[102  93 162  89 154  84 149 164 129 115  95 112] = geg
[120 134 137 152  83  89 103 122 124  84 170 118] = lati
[141 134 135 162  91 153  98  84 110  98 164 169] = Zimi
which: [102  93 162  89 154  84 149 164 129 115  95 112]
geg
which: [141 134 135 162  91 153  98  84 110  98 164 169]
Zimi

[100 116 173 124 112 134 164]  Zimi
[111 117 142 130 106 126 119]  dos
[138 116 103 117 134 117 139]  Sutu
[108 140 118 141 140 155 123]  tabub
[121 136 117 125 119 139 137]  Mokil
[100 119 173 120 105 134 153]  lati
[135 144 119 149 146 140 130]  kis
[108 152 118 141 140 111 123]  Zer
[114 137 148 116 118 141 113]  geg
[118 105 116 112 118 141 136]  furu
both dos Zer: 
[111]
both Sutu lati: 
[134]
both furu lati: 
[105]
which: [121 136 117 125 119 139 137]
Mokil
both Mokil kis: 
[119]
which: [108 140 118 141 140 155 123]
tabub

[123 132 120 141 122 117 116 127 131 155 128 145 128 135 132 124 124 151
 107 103 146  98 158] -> Zimi
[125 131 135 114 130 130 143 131 120 123 144 136 133 133 130 136 143 104
  83 133 140  93 122] -> lati
[139 122 118 119 129 124 129 136 122 130 144 139 125 130  96 122 150 141
 128 149 145 141 129] -> dos
[134 120 114 143 127 134 121 130 112 138 169 135 124 128 119 138 133  93
 152 131 131 134 120] -> geg
[136 135 112 131 112 118 127 141 132 117 132 119 126 131 130  94 160 117
 145  98 105 133 141] -> tabub
[142 131 162 132 122 126 127 128 125 110  90 137 131 126 170 141 137 130
 108 154 132 134 138] -> kis
[139 122 118 119 129 124 129 136 122 130 144 139 140 130  96 122 150 145
 150 163 131 135 137] -> furu
[133 128 137  81 124 125 136 111 126 129  93 116 130 126  84 154 119 141
 116 152 136 118 146] -> kog
[136 135 112 131 112 118 127 124 132 117 132 119 126 131 130  94 133  93
 152 125 131 134 120] -> Mokil
which: [139 122 118 119 129 124 129 136 122 130 144 139 140 130  96 122 150 145
 150 163 131 135 137]
furu
which: [136 135 112 131 112 118 127 124 132 117 132 119 126 131 130  94 133  93
 152 125 131 134 120]
Mokil
which: [136 135 112 131 112 118 127 141 132 117 132 119 126 131 130  94 160 117
 145  98 105 133 141]
tabub
which: [142 131 162 132 122 126 127 128 125 110  90 137 131 126 170 141 137 130
 108 154 132 134 138]
kis

[126 118 125 134 130 134 123 132 123 129 131 131 126 127 129 123 128 122
 134 133 130 130 138 120 127 133 132 129 126 137 126]  dos
[118 136 117 118 140 132 119 148 122 142 111 146 113 104 119 168 130 137
 120 132 142 113 126 121 139 135 112 133 162 125 110]  Sutu
[126 134 136 138 133 123 128 128 128 120 124 122 130 121 128 129 126 133
 127 127 132 143 128 126 122 132 130 125 132 127 128]  furu
[121 132 125 130 126 123 122 130 128 130 117 120 125 130 130 128 129 121
 128 127 126 140 119 127 132 121 129 124 119 119 120]  kis
[126 138 127 125 118 114 121 126 132 116 111 126 141 132 135 125 128 123
 126 132 118 138 122 132 131 130 131 129 125 127 110]  tabub
[126 123 132 130 129 124 124 135 130 130 133 131 135 128 128 123 130 115
 132 123 127 138 136 119 129 126 131 128 125 130 131]  kog
which: [126 118 125 134 130 134 123 132 123 129 131 131 126 127 129 123 128 122
 134 133 130 130 138 120 127 133 132 129 126 137 126]
dos
which: [126 134 136 138 133 123 128 128 128 120 124 122 130 121 128 129 126 133
 127 127 132 143 128 126 122 132 130 125 132 127 128]
furu

[128 131 137 113 112 116 133 130 141 117 126 126 143 124 132  83 128 145
 111 138 109 101 150 144 114 104 128 123 139 113 118 132] -> kog
[144 117 119 115 148 109 114 126 130 128 128 142 118 123 133 165 124 107
 139 131 149 144  91 136 118 128 143 131 127 147 128 126] -> lati
[119 137 128 121 128 129 144 123 123 119 121 111 133 126 131  87 138 128
 145 112 122 104 156 125 115 114 128 124 128 114 113 137] -> geg
[108 128 123 146  81 117 135 133 122 128 115 117 127 137 128 110 128 135
 127 124 114 125 158 128 142 104 120 136 135 128 118 117] -> Zer
[150 128 121 128 130 128 128 128 128 120 144 111 120 128 125 131 157 123
 151 123 144 129 104 120 110 128 130 142 126 111  83 121] -> tabub
which: [128 131 137 113 112 116 133 130 141 117 126 126 143 124 132  83 128 145
 111 138 109 101 150 144 114 104 128 123 139 113 118 132]
kog
which: [108 128 123 146  81 117 135 133 122 128 115 117 127 137 128 110 128 135
 127 124 114 125 158 128 142 104 120 136 135 128 118 117]
Zer

[123 122 117 117] : kis
[118 134 143 136] : lati
[108 149 149 115] : Zimi
[138 134 129 123] : kog
[116  92 125 159] : Zer
[141 144 118 135] : tabub
[143 120 120 124] : dos
which: [108 149 149 115]
Zimi
which: [143 120 120 124]
dos
both tabub lati: 
[118]

[130 125 128 126 128 127 129] -> geg
[139  81 128 106 148 161 114] -> tabub
[130 125 108 126 128 127 129] -> furu
[126 130 131 134 133 144 130] -> kog
[143 121 146 116 136 138  93] -> dos
[131 110 129 132 120 155 129] -> lati
[139 139 130 115 149 126 114] -> Sutu
[138 129 151 116 135 141 121] -> Zimi
[150  94 139 129 142 159 110] -> nifi
[115 121 115 133 139 117 138] -> kis
[106 130 139 130 120 133 120] -> Mokil
[133 138 134 128 133 128 114] -> Zer
both Mokil nifi: 
[139]
which: [150  94 139 129 142 159 110]
nifi
which: [106 130 139 130 120 133 120]
Mokil
which: [130 125 128 126 128 127 129]
geg

[129 140 175 134 128 114 134 140 141] = Zer
[151 129 102 108 121 135 129 119 119] = lati
[114 118 142 140 140 119 122 136 134] = kis
both lati Zer: 
[129]
both Zer lati: 
[129]
both kis lati: 
[119]
which: [114 118 142 140 140 119 122 136 134]
kis

[134 132 127 120 115 122 133 136 144 127 139 129 137 128 127 133 129 143
 135 134 117 133 121 121 114 122 119 133 127 129 124 126 127 122 126 119
 134 134 131 133 131 126 125 123 133 118 128 127 130 123] = dos
[132 115 119 127 120 114 141 143 136 125 155 127 138 118 141 129 118 140
 145 132 126 137 115 134 112 107 122 123 137 136 138 141 126 134 115 131
 142 134 124 140 135 138 117 121 121 108 127 125 134 125] = tabub
[130 158 141 140 128 150 114 125 144 135 105 128 133 145  90 144 140 124
 123 124 116 132 133 112 137 144 120 147 109 117 113 104 114 122 140 121
 128 141 134 121 120 115 145 123 138 148 135 130 116 131] = lati
[140 137 128 117 109 119 138 143 165 128 151 130 145 127 117 148 127 148
 144 138 109 142 115 125 106 113 114 141 123 129 122 127 120 120 126 117
 151 145 131 146 133 137 121 112 131 113 130 119 130 119] = geg
[131 139 131 132 128 133 132 131 139 128 128 122 130 131 114 135 127 126
 130 125 127 133 129 127 128 132 121 135 122 128 129 124 119 130 128 128
 127 137 128 127 127 131 133 130 126 132 131 126 121 129] = Zer
[121 143 137 123 124 134 112 114 141 135 108 132 132 137 130 123 147 138
 115 135 120 121 133 118 125 131 136 135 121 117 117 109 143 115 145 111
 129 126 144 113 119 111 130 131 143 137 120 135 133 118] = kog
which: [132 115 119 127 120 114 141 143 136 125 155 127 138 118 141 129 118 140
 145 132 126 137 115 134 112 107 122 123 137 136 138 141 126 134 115 131
 142 134 124 140 135 138 117 121 121 108 127 125 134 125]
tabub
which: [134 132 127 120 115 122 133 136 144 127 139 129 137 128 127 133 129 143
 135 134 117 133 121 121 114 122 119 133 127 129 124 126 127 122 126 119
 134 134 131 133 131 126 125 123 133 118 128 127 130 123]
dos
which: [130 158 141 140 128 150 114 125 144 135 105 128 133 145  90 144 140 124
 123 124 116 132 133 112 137 144 120 147 109 117 113 104 114 122 140 121
 128 141 134 121 120 115 145 123 138 148 135 130 116 131]
lati
which: [140 137 128 117 109 119 138 143 165 128 151 130 145 127 117 148 127 148
 144 138 109 142 115 125 106 113 114 141 123 129 122 127 120 120 126 117
 151 145 131 146 133 137 121 112 131 113 130 119 130 119]
geg
which: [131 139 131 132 128 133 132 131 139 128 128 122 130 131 114 135 127 126
 130 125 127 133 129 127 128 132 121 135 122 128 129 124 119 130 128 128
 127 137 128 127 127 131 133 130 126 132 131 126 121 129]
Zer

[152 127 166 170 125 107 136 171  96  98 150 151 119 113 140 114 132 170
 136 144 122 151 123] = kis
[ 86 125 124 134 172  83 162 132 158 166 118 152  94 103 111 138  97 118
 124 109 158 173 156] = dos
[108 155 123 113  95 163  84 140  89 159  87  82  98 134 107 169 137 148
 164 148 158  92 109] = lati
[100 109 129 129 114  87 104 122  96  97 150 141 160  84 111  84 129 107
 160 101 111 156 136] = kog
[154 138 122 108 113 168  97  81 121 163 165 140 135  89 117 155 166 100
 107  83 157 143  91] = nifi
[100 109 129 129 114  87 104 122  96  97 150 141 160  84 111 173 176 131
 167 127 176 156 166] = tabub
[154 138 122 108 113 168  97  81 121 163 165 140 135  89 117 155 166 100
 107  83 138 137 126] = Zimi
[150 171 111 119 146 111 139 102 134 133  92 106 109 112 169 152 134 156
 116  82 171 110 165] = Sutu
both Sutu nifi: 
[165]
which: [150 171 111 119 146 111 139 102 134 133  92 106 109 112 169 152 134 156
 116  82 171 110 165]
Sutu
which: [ 86 125 124 134 172  83 162 132 158 166 118 152  94 103 111 138  97 118
 124 109 158 173 156]
dos
which: [154 138 122 108 113 168  97  81 121 163 165 140 135  89 117 155 166 100
 107  83 138 137 126]
Zimi

[130 136 162 125  92 125 110]  kis
[132 126 125 135 144 117 136]  Zimi
[129 140 121 124 125  92 141]  furu
[119 127  92 122 123 125 121]  geg
which: [132 126 125 135 144 117 136]
Zimi
which: [129 140 121 124 125  92 141]
furu

[161 128 134 103 129 138 102 134 140] -> kog
[ 84 103  84 139 103 169 100 127  87] -> lati
[102 120 143 126 133 118 126 123 118] -> tabub
[162 132 126 121 115 141 108 148 142] -> Sutu
both Sutu tabub: 
[126]
both kog lati: 
[103]
both lati kog: 
[103]
both tabub Sutu: 
[126]

[144 126 127 123 130 142 122 127 136 121 145 103 131 121 123 128 136 124
 137 143 127 131 136 124 122 145 124 137 147 136 143 157 118 138 106 105
 119 124 112 113  92 114 116 131 142 135 138 117 114 155 112 129 138 115
 138 120 124 143 132 144] = Zimi
[144 126 127 123 130 142 122 127 136 121 112 103 131 121 123 128 136 124
 137 143 127 144 136 124 122 145 131 137 147 136 143 157 118 138 106 105
 119 124 112 113 119 114 116 131 142 135 138 117 114 155 112 129 138 122
 138 120 135 143 132 144] = tabub
[122 121 124 145 122 122 123 140 124 134 135 138 126 116 152 128 125 118
 150 127 121 109 129 151 136  98 132 121 137 127 129 143 136 117 123 164
 132 104 129 101 121 121 127 134 139 125 142 157 124 102 115 147 108 128
 116 128 122 129 121 129] = geg
[118 138 104 122 124 141 131 129 115 117 101 118 109 137 110 130 132 120
 122 129 119 126 116 123 116 158 137 150 137 137 136 132 106 150 131 107
 123 132 105 119 116 123 135 138 147 146 147 119 126 153 138 124 130 134
 135 123 136 123 106 133] = kis
[122 110 136 124 118 123 120 123 142 133 131 127 136 117 116 122 133 127
 103 128 120 144 126 111 117 141 117 112 152 126 156 138 143 120 117 103
 121 132 117 126 103 110  99 112 128 118 128 107 122 130 105 149 120 124
 124 120 143 137 143 120] = furu
[108 130 107 135 135 128 126 120 116 144 143 129  99 147 123 118 134 116
 140 110 122 112 127 127 123 130 148 144 119 141 120 115 123 129 144 129
 138 118 140 132 147 149 153 141 109 131 131 134 121 117 152 143 132 137
 113 128 115 116 123 140] = nifi
[108 130 107 135 135 128 126 120 116 144 143 129  99 147 123 118 134 116
 140 110 122 112 127 127 123 130 148 144 119 141 120 115 123 129 144 129
 138 118 140 132 147 149 153 141 109 131 131 134 121 117 152 143 132 137
 113 128 115 116 123 129] = Mokil
[139 126 129 142 129 116 106 138 138 113 129 104 133 125 150 129 129 124
 150 139 134 123 123 148 126 111 129 136 106 151 112 155 117 133 118 138
 137 113 128  96 119 130 149 142 127 128 139 160 118 131 136 123 137 124
 137 137 109 142 121 147] = dos
[137 120 147 131 124 104 101 129 156 107 139 111 143 127 145 131 129 138
 134 144 141 141 118 133 126 116 104 122 103 144 126 142 129 126 115 119
 135 132 128 120 115 128 141 124 117 110 122 140 122 132 131 109 141 125
 137 126 121 151 137 136] = lati
[146 139 140 126 135 160 147 126 114 146 132 129 138 116 120 128 129 127
 122 124 129 123 139 123 135 117 141 117 157 108 131 129 137 121 108 148
 118 113 145 142 140 124  89 118 131 136 113 112 132 125 100 141 129 122
 122 128 136 119 140 129] = kog
which: [122 110 136 124 118 123 120 123 142 133 131 127 136 117 116 122 133 127
 103 128 120 144 126 111 117 141 117 112 152 126 156 138 143 120 117 103
 121 132 117 126 103 110  99 112 128 118 128 107 122 130 105 149 120 124
 124 120 143 137 143 120]
furu
which: [118 138 104 122 124 141 131 129 115 117 101 118 109 137 110 130 132 120
 122 129 119 126 116 123 116 158 137 150 137 137 136 132 106 150 131 107
 123 132 105 119 116 123 135 138 147 146 147 119 126 153 138 124 130 134
 135 123 136 123 106 133]
kis
which: [108 130 107 135 135 128 126 120 116 144 143 129  99 147 123 118 134 116
 140 110 122 112 127 127 123 130 148 144 119 141 120 115 123 129 144 129
 138 118 140 132 147 149 153 141 109 131 131 134 121 117 152 143 132 137
 113 128 115 116 123 140]
nifi
which: [144 126 127 123 130 142 122 127 136 121 112 103 131 121 123 128 136 124
 137 143 127 144 136 124 122 145 131 137 147 136 143 157 118 138 106 105
 119 124 112 113 119 114 116 131 142 135 138 117 114 155 112 129 138 122
 138 120 135 143 132 144]
tabub

[144 111 146 135 126 136 153 140 130 133 138 141 154 128 125 119 112] -> kog
[134 125 128 135 128 117 118 126 114 120 126 123 121 115 132 117 142] -> Zimi
[129 122 131 126 125 122 126 131 124 122 131 131 129 124 132 124 127] -> nifi
[114 122 131 126 115 122 126 131 124 122 131 131 168 120 144 107 110] -> Mokil
[131 125 126 132 131 114 114 125 113 117 125 122 117 114 132 118 142] -> Sutu
[104 127 130  94 145 127 125 141 148 118 144 146 126 149 131 153 106] -> furu
which: [114 122 131 126 115 122 126 131 124 122 131 131 168 120 144 107 110]
Mokil
which: [104 127 130  94 145 127 125 141 148 118 144 146 126 149 131 153 106]
furu
which: [131 125 126 132 131 114 114 125 113 117 125 122 117 114 132 118 142]
Sutu
which: [144 111 146 135 126 136 153 140 130 133 138 141 154 128 125 119 112]
kog

[140  80 124 133 125 141 128 151 115 124 114 139 132 148 109 125 160 114
 118 144 123 141 130 118 107 143 128 155] -> Mokil
[147  86 146 135 138 123 130 132 139 120 120 139 131 120 126 110 135 122
 136 116 122 139 141 142 120 140 146 140] -> nifi
[147  86 146 135 138 123 130 132 139 120 120  90 131 128 126 110 135 142
 136 116 122 139 141 142 120 143 146 140] -> geg
which: [140  80 124 133 125 141 128 151 115 124 114 139 132 148 109 125 160 114
 118 144 123 141 130 118 107 143 128 155]
Mokil
which: [147  86 146 135 138 123 130 132 139 120 120  90 131 128 126 110 135 142
 136 116 122 139 141 142 120 143 146 140]
geg
which: [147  86 146 135 138 123 130 132 139 120 120 139 131 120 126 110 135 122
 136 116 122 139 141 142 120 140 146 140]
nifi

[115 130 150 122 138 130 136 133]  lati
[137 135 115 132 123 138 126 146]  furu
[134 122 143 136 136 134 134 129]  Zimi
[125 139 153 132 138 124 110 135]  Mokil
[136 139 111 139 128 120 131 135]  dos
[129 145 118 125 166  97 159 141]  nifi
[140 109 155 124 131  90 109  98]  Zer
[130 133 144 131 136 117 120 134]  kog
[137 135 115 132 123 123 127 111]  kis
which: [125 139 153 132 138 124 110 135]
Mokil
which: [134 122 143 136 136 134 134 129]
Zimi

[120 154 158 146 131  99 169 152 103 115  81 105 148 140 128 118 117 134
 137] -> Zimi
[114  96 154 137 104 140 138 150 136 117 108 124 104 117 140 127 100 150
 125] -> lati
[114  96 154 152 104 140 138 150 136 133 118 127 125 148 124 136 151 133
 130] -> furu
which: [120 154 158 146 131  99 169 152 103 115  81 105 148 140 128 118 117 134
 137]
Zimi
which: [114  96 154 152 104 140 138 150 136 133 118 127 125 148 124 136 151 133
 130]
furu
which: [114  96 154 137 104 140 138 150 136 117 108 124 104 117 140 127 100 150
 125]
lati

[147 123 142 147 141 118 117 117 137 135 131 137 149 120 143 119 146 119
 118 148 118 146 146 144 124 127 139 144 121 118 137 134 125 141 150 149
 126 119 119 124 138 147 126 121 150 148 150 148 123] = lati
[136 121 130 135 141 123 146 146 136 130 140 136 137 123 135 123 135 123
 123 135 123 132 135 135 125 122 136 136 119 124 132 141 121 139 136 133
 128 139 140 126 135 135 120 124 135 132 135 136 125] = Sutu
[107 130 107 109 150 105 143 143 147 138 127 147 104 108 144 105 108 106
 104 105 108  97 106 112 112 130 147 122 137 137 144 124 135 115 104 103
 125 136 139 119 146 107 134 115 102 107 101 106 119] = kog
[111 134 121 111 110 139 127 126 117 121 120 117 109 136 111 136 112 137
 139 111 137 117 113 114 132 128 115 113 133 136 118 117 130 113 108 111
 129 130 128 132 117 112 131 135 109 112 109 110 133] = furu
[147 123 139 143 122 113 140 140 121 117 144 121 150 115 118 116 145 114
 113 147 115 144 149 142 121 125 119 135 123 116 119 147 123 151 149 149
 119 136 135 119 121 145 124 118 153 146 152 147 121] = geg
[107 130 107 109 150 105 143 143 147 138 127 147 104 111 144 105 108 106
 104 105 108  97 106 112 118 148 147 122 137 111 144 124 147 115 104 103
 125 136 139 119 146 107 134 115 102 107 101 106 119] = tabub
which: [147 123 142 147 141 118 117 117 137 135 131 137 149 120 143 119 146 119
 118 148 118 146 146 144 124 127 139 144 121 118 137 134 125 141 150 149
 126 119 119 124 138 147 126 121 150 148 150 148 123]
lati
which: [107 130 107 109 150 105 143 143 147 138 127 147 104 108 144 105 108 106
 104 105 108  97 106 112 112 130 147 122 137 137 144 124 135 115 104 103
 125 136 139 119 146 107 134 115 102 107 101 106 119]
kog
which: [136 121 130 135 141 123 146 146 136 130 140 136 137 123 135 123 135 123
 123 135 123 132 135 135 125 122 136 136 119 124 132 141 121 139 136 133
 128 139 140 126 135 135 120 124 135 132 135 136 125]
Sutu

[117 121 114 139 147 163] = geg
[167 137 126 155 148 121] = Sutu
[115 173 126 127 146 119] = kis
[135 162  91 130 132 127] = nifi
[110 138 146 121 150 129] = tabub
which: [167 137 126 155 148 121]
Sutu
which: [115 173 126 127 146 119]
kis

[130 135 131 125 139 129 126] : Sutu
[128 129 134 131 128 130 127] : Zimi
[117 119 134 128 144 130 110] : dos
[126 133 130 124 126 131 128] : Zer
[128 109 120 132 105 110  93] : tabub
[131 105 124 133 128 128 132] : geg
[132 125 130 128 119 130 124] : kis
[118 129 133 130 117 134 127] : kog
[140 133 118 118 139 125 139] : lati
[127 130 116 125 126 130 127] : furu
[130 136 130 111 106 120 132] : Mokil
[133 132 125 128 121 129 127] : nifi
both kog Mokil: 
[130]
which: [132 125 130 128 119 130 124]
kis

[135 136 115 127 125 125 127 128 121 128 125 133 125 132 124 135 129 130
 131 128 126 134 123 129 123 130 129 125 128 130 130 130 126 124 129 123
 133] : lati
[127 136 115 127 125 125 127 128 121 128 125 133 125 132 124 135 129 130
 131 133 126 134 123 129 123 130 129 125 128 130 130 130 126 124 129 123
 133] : kis
[127 136 115 129 125 125 127 128 121 128 125 133 125 132 124 135 129 130
 131 133 126 134 123 129 123 130 129 123 138 153 119 153 125 115 123 131
 147] : Zer
[136 117 150 124 122 127 125 111 131 119 117 124 138 151 133 150 136 137
 111 109 137 132 102 133  83 116 122 126 138 150 120 153 121 115 123 132
 147] : Zimi
which: [136 117 150 124 122 127 125 111 131 119 117 124 138 151 133 150 136 137
 111 109 137 132 102 133  83 116 122 126 138 150 120 153 121 115 123 132
 147]
Zimi
which: [135 136 115 127 125 125 127 128 121 128 125 133 125 132 124 135 129 130
 131 128 126 134 123 129 123 130 129 125 128 130 130 130 126 124 129 123
 133]
lati
which: [127 136 115 127 125 125 127 128 121 128 125 133 125 132 124 135 129 130
 131 133 126 134 123 129 123 130 129 125 128 130 130 130 126 124 129 123
 133]
kis
which: [127 136 115 129 125 125 127 128 121 128 125 133 125 132 124 135 129 130
 131 133 126 134 123 129 123 130 129 123 138 153 119 153 125 115 123 131
 147]
Zer

[140 134 152 113 156 106 104]  kis
[132 101 130 105 153 142 104]  lati
[142 126 134 112 145  92 145]  furu
[107 128 120 106 161 101 164]  dos
[151 101 130 150 153 142 104]  nifi
[164  97 150 135 112 150  90]  geg
both nifi geg: 
[150]
which: [140 134 152 113 156 106 104]
kis
which: [107 128 120 106 161 101 164]
dos

